These are the activations of a small neural network, seen along a few directions. Each row is one input.
Each table varies a few parts of the input and shows all the possible inputs, shuffled.
A made-up example of a description, with smaller parts first: one of 2 separate values, together with either a single point or one of 11 places around a ring or (one of 6 places along a line, together with one of 8 places around a ring).
Shared parts are said once, and a part with two or three values counts as separate values.
In the rows, zero is written as 128.

Other details of the inputs vary at random and push rows far along two fixed directions, the same in every table; ignore that.

Table:
r1: [163 126 189  73 157 191 136 102 154  82 156 120 116 110]
r2: [121  97  83 194  89  92 133 139 108 187 126 113 153 154]
r3: [120 152 164  56 158 156 127 126 148  71 128 136  97 102]
r4: [132 159 158  46 162 183 129 137 153  94 139 150 122 126]
r5: [107 126 101 204  89  85 115 125  99 166 124 112 157 140]
r6: [122 151 164  66 154 154 132 120 149  76 124 143  97 108]
r7: [ 56 136 119 185  83 144 110 153 101 126 156 107 147 125]
r8: [ 64 131 114 192  88 135 116 150 104 127 145 112 142 128]
r9: [157 119 137  91 160 119 139 130 157 122 118 146 125 135]
r10: [114 153 162  56 155 163 119 130 147  62 134 137 104  99]
r11: [185  89 110 208  96  88 144  83  97 191 131  91 149 140]
r12: [ 54 135 121 191  92 143 121 158  97 126 150 111 136 127]
r13: [126 162 161  44 170 189 127 144 147  89 144 153 121 122]
r14: [126 119  81 191  85 105 137 132  99 187 119 122 147 160]
r15: [158 141 134  81 144 129 136 110 134 124 106 142 114 118]
r16: [207 135 114 102 151  85 137  98 142 163  95 149 147 147]
r17: [123 163 182  60 177 156 124 132 153  71 135 145 121 103]
r18: [ 39 139 129 148  79 184 110 158  99  97 164 115 122 112]
r19: [125  95  85 196  95  86 130 136 111 184 120 120 141 160]
r20: [ 38 136 114 138  95 202 115 170  91 102 162 112 108 113]
r21: [120 136 169  50 179 172 140 152 162  81 139 151 108 121]
r22: [ 41 145 124 130  91 217 100 177 105 108 178 123 138 133]
r23: [128  98  89 191  96  88 144 136 114 184 118 118 138 158]
r24: [118 114  75 186  84 105 126 124  93 168 113 114 133 136]
r25: [123 101  89 186  93  93 139 138 110 187 123 112 145 154]
r26: [180 106 158 103 149 141 129  85 150 107 153 117 130 117]
r27: [130 150 151  50 154 168 116 124 141  86 127 150 111 107]
r28: [132 154 156  49 165 180 120 139 153  85 136 159 122 128]
r29: [ 38 125 131 134 108 198 123 186 113 110 175 117 126 128]
r30: [164 140 128  89 151 130 133 123 142 127 116 152 134 140]
r31: [109 119  96 194  79  92 121 118  96 158 115 117 129 138]
r32: [ 31 129 142 153  96 195 100 182 120  96 179 116 131 119]
r33: [210 130 107 103 157  79 137 100 142 160  90 146 143 147]
r34: [120 121  84 192  92 111 136 139  91 183 125 125 146 158]
r35: [126  93  77 196  95  84 133 139 109 185 119 111 147 153]
r36: [210 118 133 126 164  51 143  98 164 152  86 145 132 137]
r37: [ 44 142 134 141  84 180 115 156 102 100 160 114 116 111]
r38: [ 53 130 113 142  88 193 117 159 102 105 150 124 117 116]
r39: [200 133 117 101 152  78 145  88 128 157  85 145 121 127]
r40: [124 156 168  61 159 154 126 125 138  79 130 142 105 102]
r41: [206 113 120 105 162  63 137 101 153 164  94 146 138 147]
r42: [122 115  79 196  85  97 138 122  84 181 110 119 126 140]
r43: [202 135 115 101 165  84 142 105 136 161  94 146 133 147]
r44: [160 125 188  64 156 191 122 104 153  73 160 123 124 107]
r45: [150 140 139  96 153 106 131 111 130 114 111 133 108 114]
r46: [ 26 147 145 142 112 193 110 178 108  81 171 110 125 107]
r47: [177 108 159 105 147 147 137  88 154 104 158 116 127 115]
r48: [203 135 134 125 163  45 133  84 150 146  80 146 137 136]
r49: [122 120  78 188  87 109 131 136  96 185 120 114 147 157]
r50: [201 113 121 103 176  67 149 111 150 160  92 140 128 141]
r51: [243 102 143 126 148  86 148  59 147 151 110 121 142 131]
r52: [ 38 139 131 145  81 184 102 157  99  96 164 117 121 114]
r53: [117  94 119 196  85 147 133 107 112 149 173  86 131 130]
r54: [154 125 145 106 163 109 121 128 160 116 115 138 126 124]
r55: [ 33 148 145 145  99 188 112 166 111  92 168 113 133 112]
r56: [100 122  97 205  91  88 125 131 101 162 120 102 146 135]
r57: [211 127 111 104 145  69 139  82 134 158  79 147 130 130]
r58: [125 130 159  45 179 167 123 148 166  80 138 147 114 120]
r59: [122 140 174  60 177 164 128 148 172  71 137 140 111 108]
r60: [ 80 121  95 172  78 148 116 140  94 142 133 122 124 131]
r61: [ 63 126 104 177  76 141 108 145  93 126 143 108 125 124]
r62: [202 133 126 123 165  44 128  87 148 147  80 138 141 132]
r63: [126 155 173  71 169 145 130 126 158  75 124 146 117 111]
r64: [211 118 134 126 165  49 137  95 164 154  85 148 131 140]
r65: [126 140 178  68 171 158 134 142 172  77 134 148 108 114]
r66: [ 30 130 146 153 107 197 119 190 120  92 177 119 119 117]
r67: [105 120  95 200  82  93 133 124  87 163 119 113 125 134]
r68: [125 143 177  60 171 165 121 146 170  72 143 146 123 107]
r69: [156 138 132  88 146 128 141 109 136 121 102 145 107 121]
r70: [184  83  99 218 101  75 144  75 107 195 140  90 143 139]
r71: [204 126 108 101 153  71 132  86 136 152  78 144 122 129]
r72: [165 140 124  84 156 127 122 122 141 128 115 146 134 138]
r73: [155 128 147 106 170 108 134 132 155 119 118 136 121 121]
r74: [111 120  93 209  93  77 120 127 100 164 118 105 153 137]
r75: [ 68 124  94 169  78 158 122 150  90 139 138 107 118 126]
r76: [153 139 142  95 143 109 131 106 140 107 106 143 113 117]
r77: [ 31 134 147 147 106 199 113 189 119  95 181 115 126 113]
r78: [157 132 153 100 156 111 136 125 160 122 117 138 127 124]
r79: [206 115 127 123 168  53 137 103 162 150  88 137 136 132]
r80: [129  95  81 193  98  82 139 137 109 189 116 110 142 156]
Each input here is: one of 4 places along a line, together with either one of 2 separate values or (one of 3 separate values, together with one of 6 places around a ring).
Changing only the place on the line of 4 turns r67 into r76. The same change can be made to r45. Which row results? -> r10
Changing only the place on the line of 4 turns r9 into r23. The same change can be made to r35. Which row results? -> r80
Changing only the place on the line of 4 turns r44 into r1. The same change can be made to r64. Which row results? -> r65
Change only the choice among 2 separate values in r47. List by row number the other rows that result. -> r51
Change only the choice among 3 separate values in r14. List by row number the other rows that result. -> r4, r49
A walk changes only the place on the line of 4. It starts at r43 and steps to r49. List the rest of the walk in order. -> r33, r72
Change only the choice among 3 separate values in r74. List by row number the other rows that result. -> r7, r8

Table:
r81: [188 140 141 109 168  54 139  94 149 132  82 139 127 119]
r82: [100 158 174  52 173 169 127 144 151  58 133 146  92  96]
r83: [123  87 125 160  90 145 134 106 111 133 158  91 117 117]
r84: [ 68 131 149 123 126 182 113 167 135  91 170 118 135 121]
r85: [  6 147 119 180  63 187 107 169  79 104 168 105 123 115]
r86: [119  95  62 227  67 100 140 142  90 211 124 108 152 165]
r87: [171  99 106 168 125  85 149 114 124 181 116 121 135 149]
r88: [109 162 176  52 155 178 116 131 151  60 138 151 112 106]
r89: [197 132 142 107 166  56 133  93 158 136  86 145 135 127]
r90: [ 53 151 128 112 115 178 120 170 117  92 137 132 109 115]
r91: [214 126 124  90 165  95 143  99 142 160 102 144 137 142]
r92: [110 127 104 138 114 141 116 145 113 143 137 127 141 140]
r93: [192 146 121  90 165  67 136  95 134 140  74 149 121 125]
r94: [146 130 209  73 159 217 119  92 159  41 186 110 115  84]
r95: [120 115 130 159 116 135 131 140 127 144 149 112 143 137]
r96: [195 134 121  91 162  70 138 104 156 145  73 159 123 137]
r97: [207 118 130 100 177  72 143 100 159 146  96 146 127 138]
r98: [105 144 154  48 164 192 123 160 162  77 143 151 114 122]
r99: [ 48 120  75 215  51 137 107 162  72 163 142 108 143 141]
r100: [155 113 105 170 120  63 135 113 123 166  98 130 128 138]
r101: [122 101  79 233  61  99 135 120  81 203 137 101 157 159]
r102: [ 68 140 142 119 114 194 113 157 122  93 170 123 130 124]
Describe the family of inputs behind these rows. -> either one of 2 separate values or (one of 4 places along a line, together with one of 5 places around a ring)

Table:
r103: [124 142 154  84 146 165 133 129 142  94 135 140 110 117]
r104: [169 123 117 143 126  93 127 108 127 157 115 131 150 142]
r105: [ 29 142  86 175  84 148 112 195  91 144 134 125 138 141]
r106: [126 135 150  79 147 161 136 130 140 100 135 137 109 117]
r107: [168 114 116 134 136  99 145 118 134 162 114 129 132 144]
r108: [170 106 108 137 134  96 137 117 137 162 112 131 133 145]
r109: [116 140 163  84 152 152 128 129 144  84 136 131 108 105]
r110: [161 113 116 145 129  78 129 103 131 145 102 125 125 127]
r111: [132 141 154  78 149 162 129 120 134  94 139 130 116 109]
r112: [166 123 115 137 122  91 137 105 130 155 103 138 133 143]
r113: [113 147 165  84 145 154 120 130 148  79 134 140 115 108]
r114: [130 147 156  87 148 162 125 118 132  92 138 133 118 109]
r115: [ 91 167 130  69 151 144 118 158 131  93 108 159 109 119]
r116: [ 69 124 112 190  82 164 117 154  92 139 165 103 143 133]
r117: [167 118 115 139 131  93 135 114 138 161 110 139 143 149]
r118: [177 111 108 142 133  90 130 106 129 162 115 123 141 138]
r119: [131 134 146  82 145 162 120 122 138  92 138 130 117 111]
r120: [115 146 165  92 151 154 127 128 143  82 136 134 110 105]
r121: [128 127 141  85 141 159 128 133 143 101 133 138 110 120]
r122: [ 73 116 109 180  85 161 120 153  93 142 165 100 141 133]
r123: [161 122 123 153 132  76 131 113 138 152 110 130 144 138]
r124: [169 129 118 137 123  91 128  94 125 149 107 129 139 135]
r125: [ 50 120 115 202  81 154 119 164  99 131 162 101 137 129]
r126: [ 65 116 105 194  79 163 126 163  98 148 159 108 138 141]
r127: [164 116 123 148 140  76 139 111 133 155 111 121 135 135]
r128: [164 109 117 149 137  80 132 113 138 154 112 123 135 136]
Changing only one part turns r103 into r126. The same change can be made to r120. Which row results? -> r125
Describe the family of inputs behind these rows. -> one of 2 separate values, together with either a single point or (one of 3 separate values, together with one of 4 places along a line)
